Each row below holds a small network's activations on one input, seen along a few directions.
Each table varies a few parts of the input and shows all the possible inputs, shuffled.
A made-up example of a description, with smaller parts first: one of 3 separate values, together with either a single point or one of 11 places along a line or (one of 5 places around a ring, together with one of 6 places along a line).
Shared parts are said once, and a part with two or three values counts as separate values.
(in the rows, 128 means zero)

Other details of the inputs vary at random and push rows far along two fixed directions, the same in every table; ignore that.

Rows:
x1: [155 112 137 121 149  60 164 152  95  95  58 129 101  93 109]
x2: [127 100  80 112 127  78 182 113  96 129 161 117 225 161 125]
x3: [128 156 117 128 110 210  95 118 172 160 197 128 144 145 149]
x4: [144 100 144 115 151  60 155 152  96  87  61 122  95 103 109]
x5: [157 162 190 101 134 193  99 182 170 109  88 123  41  59 106]
x6: [157 163 193 102 133 193 100 180 170 116  81 134  43  62 106]
x7: [114 153 135  84  95 209 119 143 171 148 188 128 166 137 118]
x8: [114 155 138  84  94 209 120 141 171 156 181 140 168 140 117]
x9: [139 108 125 164 156  59 136 124  96  92  67 120  72 106 119]
x10: [139 110 128 165 154  59 136 122  96 100  60 131  74 109 119]
x11: [157 172 178 135 132 188  65 160 166 125  86 137  17  74 130]
x12: [122  98  69 147 129  76 143  92  85 138 163 119 203 179 150]
x13: [150 107 128 160 153  60 135 130  89 102  63 134  73 111 134]
x14: [116  91  92 107 126  78 174 109  96 136 150 132 223 177 124]
x15: [119 160 125 134 107 206  94 107 176 167 191 137 145 144 133]
x16: [120 158 121 133 113 207  92 114 177 157 198 129 147 139 143]
x17: [141 107 129 163 153  56 133 123  93  95  71 121  71 103 120]
x18: [ 71  93 101 135 116  76 161  94  85 138 156 114 201 186 153]
x19: [ 71  95 105 136 115  76 162  92  85 145 149 125 203 189 153]
x20: [120 159 124 134 112 207  93 112 176 164 191 140 149 142 142]
Description of these inputs: one of 2 separate values, together with either a single point or one of 4 places along a line or one of 5 places along a line.
- The inputs of x6 and x5 match in every part but the choice among 2 separate values. If x8 is changed in the same way as x6 into x5, which row does it become? => x7
- Which other rows does x20 become when the choice among 2 separate values takes its other values? List them by row number. => x16
- Which other rows does x10 become when the place on the line of 5 takes its other values? List them by row number. => x11, x13, x15, x20

Rows:
x21: [138 159 171 137 126 181  74 153 161 121 103 135  29  86 132]
x22: [105  92 113 122 130  67 175 114  93 119 120 129 175 155 118]
x23: [114 101 101 161 135  67 148  99  84 132 121 134 157 157 150]
x24: [184 118 165 136 167  75 118 174 106  70  18 129   9  53 101]
x25: [137 104  89 157 144  66 149  99  91 131 122 130 160 155 143]
x26: [147 115 134 121 141  74 155 147  95 108  72 133 114 107 118]
x27: [129 101  97 119 132  67 174 125  88 114 126 117 181 141 121]
x28: [105 150 153 120 114 180 104 133 156 139 148 115 112 123 137]
x29: [110  95 117 119 132  69 175 121  88 126 114 130 179 154 134]
x30: [147 150 134 121 127 182 108 133 167 137 150 135 123 112 110]
x31: [124 146 165  94 115 181 112 159 161 127 126 131  97 111 121]
x32: [130 147 105 138 121 171 112 109 157 149 184 119 152 143 142]
x33: [ 95 133 118 112 101 173 110 112 143 158 189 125 179 172 143]
x34: [158 156 147 120 133 183 105 147 162 137 128 136 104  99 123]
x35: [126 137 107  92 102 175 128 129 148 152 190 132 195 157 124]
x36: [117 153 139 142 118 179  99 125 157 140 156 123 105 119 143]
x37: [135 139 100 117 120 177 128 116 154 150 200 120 194 145 129]
x38: [109  99  97 163 133  65 147  93  89 125 126 133 154 157 135]
x39: [127 109 155 122 146  72 158 153 101  89  64 116  84  95 118]
x40: [ 88 137 121 121 103 173 117 103 149 162 187 128 179 169 135]
x41: [144 151 126 131 123 178  91 128 162 140 153 131 105 126 134]
x42: [123 163 192 123 124 183  86 157 161 131  89 131  41  88 133]
x43: [147 115 141 125 143  71 150 149 102  94  60 132  86  94  99]
x44: [131 101  85 159 142  63 149  93  97 124 127 129 157 155 128]
- What do these inputs look like to the network? => one of 4 separate values, together with one of 6 places around a ring
- Which other rows does x21 become when the choice among 4 separate values takes its other values? List them by row number. => x23, x36, x38

Rows:
x45: [146 113 105 151 146  86 145 108 102 133 113 138 153 136 130]
x46: [121 132 122 131 126 155 115 120 153 123 161 115 126 129 118]
x47: [124 142 125 140 131 157 119 119 148 132 158 109 133 120 132]
x48: [142 146 118 133 120 155 119 120 149 145 145 147 135 129 118]
x49: [107 106 123 138 130  83 148 117  96 129 113 129 141 151 151]
x50: [112 102 136  91 123  87 173 145  97 117 106 128 169 138 117]
x51: [129 150 188 127 127 152  82 164 138 114  66 131  20  86 136]
x52: [143 135 121 129 126 156 111 119 152 142 145 147 134 136 116]
x53: [104 141 145 132 120 157 120 118 142 150 138 131 134 135 138]
x54: [171 123 148 146 153  82 106 154  98  99  41 138  38  86 127]
x55: [119 143 119 135 120 154 123 120 151 126 161 115 127 122 120]
x56: [102 100 124 136 130  82 145 110 103 123 113 134 141 153 123]
x57: [126 139 122 133 126 156 118 127 146 129 162 110 126 127 146]
x58: [131 135 134  85 120 160 143 154 147 119 154 108 153 115 111]
x59: [148 142 120 132 128 158 115 127 144 148 145 142 133 134 145]
x60: [126 104 100 142 135  82 130 119  92 111 133 105 138 140 142]
x61: [153 107 114  96 135  87 168 144 102 119 109 137 174 131 109]
x62: [100 142 139 127 109 154 124 120 145 144 142 138 129 136 126]
- The inputs of x60 and x51 match in every part but one. If x55 is changed in the same way as x60 into x51, which row does it become? => x62
- What do these inputs look like to the network? => one of 3 separate values, together with either a single point or one of 5 places along a line
- List by row number the other rows that have the choice among 3 separate values in common with x54. => x45, x48, x52, x59, x61
- Which other rows does x50 become when the choice among 3 separate values takes its other values? List them by row number. => x58, x61
